A small network was shown many inputs. Here are its activations along a few directions, one row for each input.
Each table varies a few parts of the input and shows all the possible inputs, shuffled.
Descriptions start from the smaller parts, as in this example, which fits no table here: line(6) and (point or ring(9) or (values(2) and ring(5))).
Shared parts are said once, and a part with two or three values counts as separate values.

A family of inputs:
r1: [0, -16, 32, 1, -1, 5, -13, -25, 13, -17, 25]
r2: [29, 19, 18, -17, 20, -33, 39, 6, 13, -25, 5]
r3: [-15, -14, 40, 12, -11, 5, -16, -34, 16, -26, 6]
r4: [-18, 7, 42, 15, 15, -6, 15, -29, 13, -27, 2]
r5: [31, -12, 14, -11, 11, -18, 26, -12, 6, -18, 14]
r6: [-33, 6, -34, 14, -20, 62, -45, 22, -28, 36, -12]
r7: [20, -20, 20, -13, 3, 0, -16, -22, 11, -18, 27]
r8: [1, -19, 53, 20, -12, 11, -42, -27, -1, -20, 4]
r9: [12, 6, 35, -8, -3, -61, 49, 6, 9, -10, -19]
r10: [18, 0, 23, -5, 24, -10, 19, -16, 8, -13, 26]
r11: [-48, 30, -46, 5, 7, 45, 10, 14, -9, 22, -20]
r12: [-3, 5, 33, 1, 24, -4, 15, -23, 13, -20, 16]
r13: [29, -21, 18, -4, -2, -37, 32, -6, 7, -12, 3]
r14: [47, -46, 31, 0, -31, -20, -24, -3, -6, -4, 6]
r15: [-49, 11, -47, 5, -12, 53, -20, 17, -12, 23, -8]
r16: [-38, 29, -78, 5, 5, 15, 9, 14, -23, 32, -23]
r17: [-25, 1, -71, 0, 3, 43, -29, 27, -2, 28, -5]
r18: [30, 9, 23, -9, 1, -49, 46, 10, 17, -14, -9]
r19: [-16, 38, 48, 12, 15, -17, 33, -13, 23, -22, -5]
r20: [-28, 21, -69, 3, 29, 31, 2, 31, -3, 24, -10]
r21: [19, 31, 27, -12, 28, -23, 32, -1, 19, -15, 15]
r22: [-10, -4, -57, 12, -4, 49, -52, 36, -20, 43, -4]
r23: [-37, 10, -81, 2, -21, 26, -21, 9, -23, 37, -18]
r24: [28, -40, 16, -8, -17, -32, -1, -5, 5, -21, 12]
r25: [29, -50, 42, 1, -35, -32, -20, -7, -13, 0, -5]
r26: [37, -25, 36, -1, -3, 8, -38, -14, -6, -6, 28]
r27: [-3, 35, 37, -5, 28, -17, 29, -8, 22, -22, 5]
r28: [12, -26, 33, 0, -11, -47, 39, -9, 0, -1, -5]
r29: [18, -22, 45, 6, -9, 16, -40, -24, 1, -7, 15]
r30: [12, -45, 28, -6, -26, -41, 4, -12, 0, -11, -1]
r31: [-24, 49, -64, -4, 27, 21, 18, 41, 9, 26, -24]
r32: [30, -31, 11, -15, -4, -12, -8, -11, 3, -27, 24]
r33: [-37, 56, -73, -2, 9, 3, 23, 27, -13, 30, -35]
r34: [-20, 3, -68, 11, -29, 34, -47, 14, -39, 51, -22]
r35: [-47, 59, -40, 1, 13, 32, 26, 32, 0, 22, -25]
r36: [47, -36, 26, -7, -11, -4, -32, -6, -11, -16, 19]
What do these inputs look like to the network?
> line(4) and (values(3) or line(6))
The inputs of r6 and r15 match in every part but the line(4) part. If r25 is changed in the same way as r6 into r15, which row does it become?
> r30
Which other rows does r17 become when the values(3) part takes its other values? List them by row number.
> r15, r23
Which other rows does r10 become when the line(4) part takes its other values? List them by row number.
> r7, r21, r26
Which other rows does r27 become when the line(6) part takes its other values? List them by row number.
> r2, r9, r18, r19, r21

A family of inputs:
r37: [5, 0, -56, -4, -5, -21, 19, -3, -20, 11, -13]
r38: [10, -5, 46, -2, 5, -7, -19, -15, 17, -42, 5]
r39: [8, -12, 66, 7, -17, -8, -33, -47, 10, -23, 20]
r40: [41, -15, 10, -8, -5, -43, 20, 5, -3, -16, 20]
r41: [-9, 8, -20, -19, 7, -32, 35, 23, 3, 18, -16]
r42: [-42, 22, -34, 6, -19, 39, -22, 15, 5, 7, -14]
r43: [3, 46, 13, -1, 17, -5, 19, -2, 27, -8, -11]
r44: [20, -34, 72, 11, -26, -10, -13, -35, -9, -10, 11]
r45: [-38, 43, -7, -14, 35, 18, 33, 4, 9, -1, 5]
r46: [3, -29, -48, 7, -14, 24, -54, 23, -20, 42, -5]
r47: [45, -55, 45, -13, -36, -33, -12, -36, -8, -14, 25]
r48: [16, 27, 19, 5, 10, -9, 35, 7, 7, 6, -18]
r49: [12, 12, -26, -30, -1, -31, 36, 16, -13, 9, -7]
r50: [-25, 18, -30, 17, 5, 1, 19, 3, -18, 16, -30]
r51: [-5, 18, 29, 10, 33, 6, 15, -11, 18, -27, 34]
r52: [-51, 13, -34, 6, 3, 62, -10, 6, 4, 6, 6]
r53: [-28, 5, -32, 7, 19, 74, -62, 2, -16, 25, 12]
r54: [-30, 52, -6, -16, 14, -6, 20, 12, 8, 0, -14]
r55: [-18, -5, -49, 6, 2, -22, 17, 6, -3, 21, -23]
r56: [29, -50, 33, -9, -4, -33, -2, 2, 14, -21, 2]
r57: [-1, -21, 66, 9, 6, 18, -20, -56, 11, -25, 38]
r58: [-19, 14, -33, 7, -5, 50, -73, 12, -14, 25, -6]
r59: [-5, 39, 12, 0, 38, 19, 32, -10, 30, -9, 8]
r60: [-48, 28, -36, 12, 32, 28, 15, -14, 3, 0, -4]
r61: [-16, 32, -1, -9, 8, -10, 36, 20, -12, 14, -22]
r62: [43, 6, -7, -18, -1, -30, 36, 6, 7, 1, -5]
r63: [48, -48, 26, -20, -14, -32, 1, -6, -1, -31, 11]
r64: [22, -19, 17, 3, 4, -44, 18, 13, 12, -7, 11]
r65: [25, -25, -55, -3, -23, 25, -51, 15, -36, 31, 5]
r66: [-20, -20, -48, 3, -27, 12, -7, 26, -2, 26, -12]
r67: [-28, 3, -29, 13, -25, 35, -6, 24, -16, 22, -20]
r68: [22, 2, -1, -6, 9, -31, 34, 14, 22, 11, -14]
r69: [-39, 37, -35, 10, 11, 5, 3, -6, 2, 1, -24]
r70: [23, -26, 52, 4, -3, -10, 0, -4, -2, -27, -3]
r71: [-5, -6, -28, 14, -12, 48, -54, 22, -35, 38, -12]
r72: [16, 6, 36, 14, 4, -22, 20, 7, -3, -12, 6]
r73: [3, -15, -55, -8, -36, 13, -6, 17, -18, 16, -1]
r74: [3, -13, 46, 1, 27, 18, -6, -25, 19, -42, 23]
r75: [3, 26, 30, 8, 11, -19, 2, -3, 16, -27, 15]
r76: [27, -57, 52, -1, -26, -34, -15, -29, 7, -4, 16]
What do these inputs look like to the network?
> line(5) and line(8)
The inputs of r40 and r64 match in every part but the line(5) part. If r73 is changed in the same way as r40 into r64, which row does it become?
> r66
The inputs of r75 and r51 match in every part but the line(5) part. If r43 is changed in the same way as r75 into r51, which row does it become?
> r59
Start at r74 and move only the line(5) part, one step at a time. The first step leads to r38. Which rows follow, in order?
> r70, r56, r63
Which other rows does r72 become when the line(8) part takes its other values? List them by row number.
> r44, r48, r50, r61, r67, r70, r71

A family of inputs:
r77: [-35, -28, -8, 7, -18, 33, -19, -16, -2, -4, 6]
r78: [-31, -6, 9, 19, -13, 19, -39, -20, -2, 3, -14]
r79: [65, -44, 65, -10, -21, -62, 20, -20, 15, -24, 13]
r80: [-3, 21, -25, -6, 44, 10, 23, 16, 16, 0, 7]
r81: [10, 6, 4, 9, -22, -5, 0, 19, -26, 31, -25]
r82: [25, -19, -39, -8, 8, -7, -1, 32, -8, 20, -3]
r83: [-41, 33, 2, 14, 6, -10, 18, -8, 12, 1, -23]
r84: [-45, 10, -14, -1, 3, 4, 39, -5, 13, -7, -5]
r85: [36, -9, 79, -4, 18, -51, 41, -30, 23, -55, 19]
r86: [-4, 52, -5, -12, 25, 8, 12, 25, 15, -6, -5]
r87: [-13, -7, -11, 14, -29, -26, -4, 7, -12, 20, -31]
r88: [-2, -11, -33, -2, 0, 26, -27, -21, -10, -1, 26]
r89: [-13, 24, -38, -12, 24, -1, 29, -13, 6, -3, 10]
r90: [38, -43, 89, -6, 0, -27, -15, -38, 14, -39, 41]
r91: [26, 11, -18, -14, -11, -7, -11, 40, -8, 14, -15]
r92: [7, 15, 0, -1, 2, 35, -44, 16, 1, -3, 10]
r93: [-18, 46, 18, 10, 13, 11, 23, 4, -2, 11, -15]
r94: [-9, 8, 24, 15, -6, 40, -33, -8, -16, 14, -5]
r95: [8, -15, -21, 6, 20, 37, -34, 8, 0, 2, 24]
r96: [14, -15, -52, -16, -11, -18, 5, 2, -20, 16, -1]
r97: [-17, -30, -27, -2, -33, -11, 16, 10, -11, 12, -15]
The inputs of r90 and r85 match in every part but one. If r78 is changed in the same way as r90 into r85, which row does it become?
> r83
What do these inputs look like to the network?
> values(3) and (point or ring(6))
Which other rows agree with r96 in the values(3) part? List them by row number.
> r79, r81, r82, r87, r91, r97

A family of inputs:
r98: [-49, 60, -77, -4, 25, 31, -7, 15, -10, 27, -20]
r99: [23, -10, -3, -2, -39, -55, 26, 2, -22, 11, -8]
r100: [-54, 5, -73, 9, -12, 49, -18, 28, -3, 36, -41]
r101: [34, -52, 21, -10, -3, -10, -29, -6, 11, -2, 28]
r102: [35, -42, -3, -8, -25, -32, 4, -8, -6, 7, 8]
r103: [20, 18, 1, -4, 9, -45, 35, 14, -1, -10, -10]
r104: [4, 23, 16, -9, 20, -10, 52, 7, 36, -31, 5]
r105: [-15, 12, 51, -2, 36, -6, 26, -30, 17, -20, 14]
r106: [1, 0, 58, 22, -4, 2, -9, -29, 10, -29, 16]
r107: [-25, 10, -49, 2, 0, 71, -31, 25, -40, 37, -4]
r108: [26, -24, 56, 4, -8, 4, -50, -17, 8, -27, 13]
What do these inputs look like to the network?
> values(3) or ring(8)

A family of inputs:
r109: [-26, 12, -57, -4, 19, 44, -7, 10, -6, 24, 8]
r110: [-15, 9, 89, 6, 10, 9, 11, -49, 24, -44, 20]
r111: [23, 23, 1, -5, 10, -63, 76, 19, 3, 15, -31]
r112: [35, -93, -1, 6, -61, 24, -78, 22, -33, 27, 5]
r113: [-54, 9, 5, 33, 7, 66, -53, -28, -7, 7, 7]
r114: [-32, 14, -83, -4, -17, 13, -4, 27, -6, 23, -25]
r115: [11, 11, 25, -6, 36, -17, 56, 0, 21, -29, 15]
r116: [-5, 10, 2, -12, 9, -56, 53, 17, 25, -16, -18]
r117: [90, -90, 67, -12, -39, -69, -28, -47, -8, -31, 37]
r118: [-23, 32, -25, 10, 19, 55, -53, 6, -5, 10, -3]
r119: [11, 36, 59, -4, 24, -7, 10, -6, 29, -34, 16]
r120: [-14, 28, -82, -9, -17, 2, 16, 32, -37, 47, -31]
What do these inputs look like to the network?
> values(2) and (point or line(5))
Which other rows agree with r119 in the values(2) part? List them by row number.
> r110, r111, r115, r116, r117

A family of inputs:
r121: [-45, 65, 88, 22, 62, 41, 6, -39, 41, -53, 43]
r122: [3, -50, 32, 12, -33, -7, -34, -7, 8, 3, -3]
r123: [-28, 39, -10, 1, 0, -3, 38, 3, 4, 30, -24]
r124: [19, -34, 9, 0, -24, -17, -46, -9, 13, -9, 7]
r125: [10, 28, 9, -15, -5, -34, 26, 13, 6, -21, -10]
r126: [-4, 0, -41, -13, 4, 37, -28, 16, -18, 37, 10]
r127: [-34, 43, -53, -1, 14, 0, 33, 3, 13, -6, -18]
r128: [-2, -14, 3, 26, -15, 18, -32, 5, -28, 25, -19]
r129: [48, -55, 15, -4, -13, 0, -18, -22, -9, -6, 38]
r130: [37, -24, 26, -19, 22, -36, 45, -15, 3, -23, 25]
r131: [38, -40, 16, 0, -29, -16, -28, -41, -11, -14, 26]
r132: [-44, 0, -64, 6, -4, 29, -33, 3, -15, 5, -2]
r133: [27, -13, -21, 8, 10, 25, -34, 22, -22, 21, 5]
r134: [-5, 13, 30, -2, -15, -23, 36, 15, 2, -8, -19]
r135: [-3, 23, 12, 18, 9, -17, 31, 9, -4, 12, -30]
r136: [23, -56, 39, 12, -39, -5, -15, -39, -17, -3, 17]
r137: [-59, -15, -42, 19, -13, 40, -23, 6, -17, 17, -14]
r138: [-49, 27, -32, 12, 4, 12, 43, 5, 10, 6, -29]
r139: [-17, 13, -40, -8, -10, 19, -38, -2, -20, 31, -3]
r140: [13, -23, 50, -2, -4, -43, 46, -32, -3, -17, 5]
r141: [31, -48, 8, -5, -9, 1, -35, 9, 15, -1, 19]
r142: [9, 1, 20, -13, 9, -54, 18, -3, 27, -23, -3]
r143: [17, -9, 0, -6, -33, 4, -39, 6, -12, -7, -2]
r144: [21, 13, 7, -18, 8, -16, 35, 32, 8, -14, 3]
r145: [0, -24, 23, 5, -43, 15, -27, 9, -18, 4, -12]
r146: [23, 24, -12, 1, 33, -10, 31, 27, 1, 5, -7]
r147: [-3, -15, 42, 0, -1, -43, 30, 0, 22, -11, -11]
r148: [26, -8, 28, -15, 7, -55, 35, -35, 1, -29, 13]
r149: [-1, 40, -33, -16, 24, 4, 37, 20, 9, 24, -3]
r150: [-33, -2, -18, 5, -19, 30, -28, 0, -23, 42, -14]
r151: [-30, -14, -65, 1, 9, 48, -22, 21, -13, 12, 10]
r152: [-22, 29, -55, -5, 26, 19, 43, 21, 15, 0, -7]
r153: [20, -15, 19, -17, 23, -36, 28, 17, 29, -16, 9]
r154: [29, -22, -2, -11, -18, 22, -29, 25, -10, 0, 10]
r155: [15, 1, -20, 12, -5, 7, -44, 3, -24, 14, -7]
r156: [12, 38, -10, 5, 19, -28, 21, 7, -1, -1, -20]
r157: [-13, 55, -32, -12, 10, -14, 28, 1, 7, 19, -14]
r158: [-31, 27, 77, 15, 40, 85, -58, -54, 29, -44, 31]
The inputs of r151 and r152 match in every part but one. If r126 is changed in the same way as r151 into r152, which row does it become?
> r149
What do these inputs look like to the network?
> values(2) and (point or (values(3) and line(6)))
Which other rows does r147 become when the values(2) part takes its other values? List them by row number.
> r122
Start at r131 and move only the line(6) part, one step at a time. The first step leads to r124. Which rows follow, in order?
> r143, r155, r139, r132
Which other rows does r149 become when the values(3) part takes its other values? List them by row number.
> r123, r157

A family of inputs:
r159: [-29, 23, -60, 1, -14, 12, -10, 24, -16, 11, -26]
r160: [33, -25, 70, 2, 5, -23, -8, -18, 2, -23, -4]
r161: [2, -15, 83, 32, -13, -27, -4, -29, 14, -27, 6]
r162: [-48, 25, -49, 14, -15, 20, 22, 24, -22, 54, -45]
r163: [-41, 37, -60, 10, -18, 4, 11, 9, -25, 48, -45]
r164: [59, -40, 25, -24, -11, -49, 0, 9, -12, -4, 26]
r165: [53, -73, -4, -13, -22, -59, 28, -14, -1, -13, 12]
r166: [-15, -1, -37, -4, 11, 39, -25, 27, 12, 17, 3]
r167: [-3, 13, -24, 3, 24, 52, -42, -19, -11, -3, 29]
r168: [-36, 10, -49, 5, -11, 30, 1, 39, -13, 17, -25]
r169: [4, 71, 24, -19, 78, -50, 95, 3, 46, -37, 17]
r170: [69, -18, 47, -11, -20, -22, -3, -2, 6, -16, 14]
r171: [-9, 12, -47, -7, 9, 21, -37, 12, 8, 12, 2]
r172: [-11, 0, -14, 6, 26, 69, -31, -4, -7, 2, 31]
r173: [-29, -20, 94, 7, -29, -15, 4, -60, 19, -38, 6]
What do these inputs look like to the network?
> point or line(6) or (values(2) and line(4))
Start at r167 and move only the line(4) part, one step at a time. The first step leads to r171. Which rows follow, in order?
> r159, r163
Which other rows belong to the same alternative as r170? List them by row number.
> r160, r161, r164, r165, r173
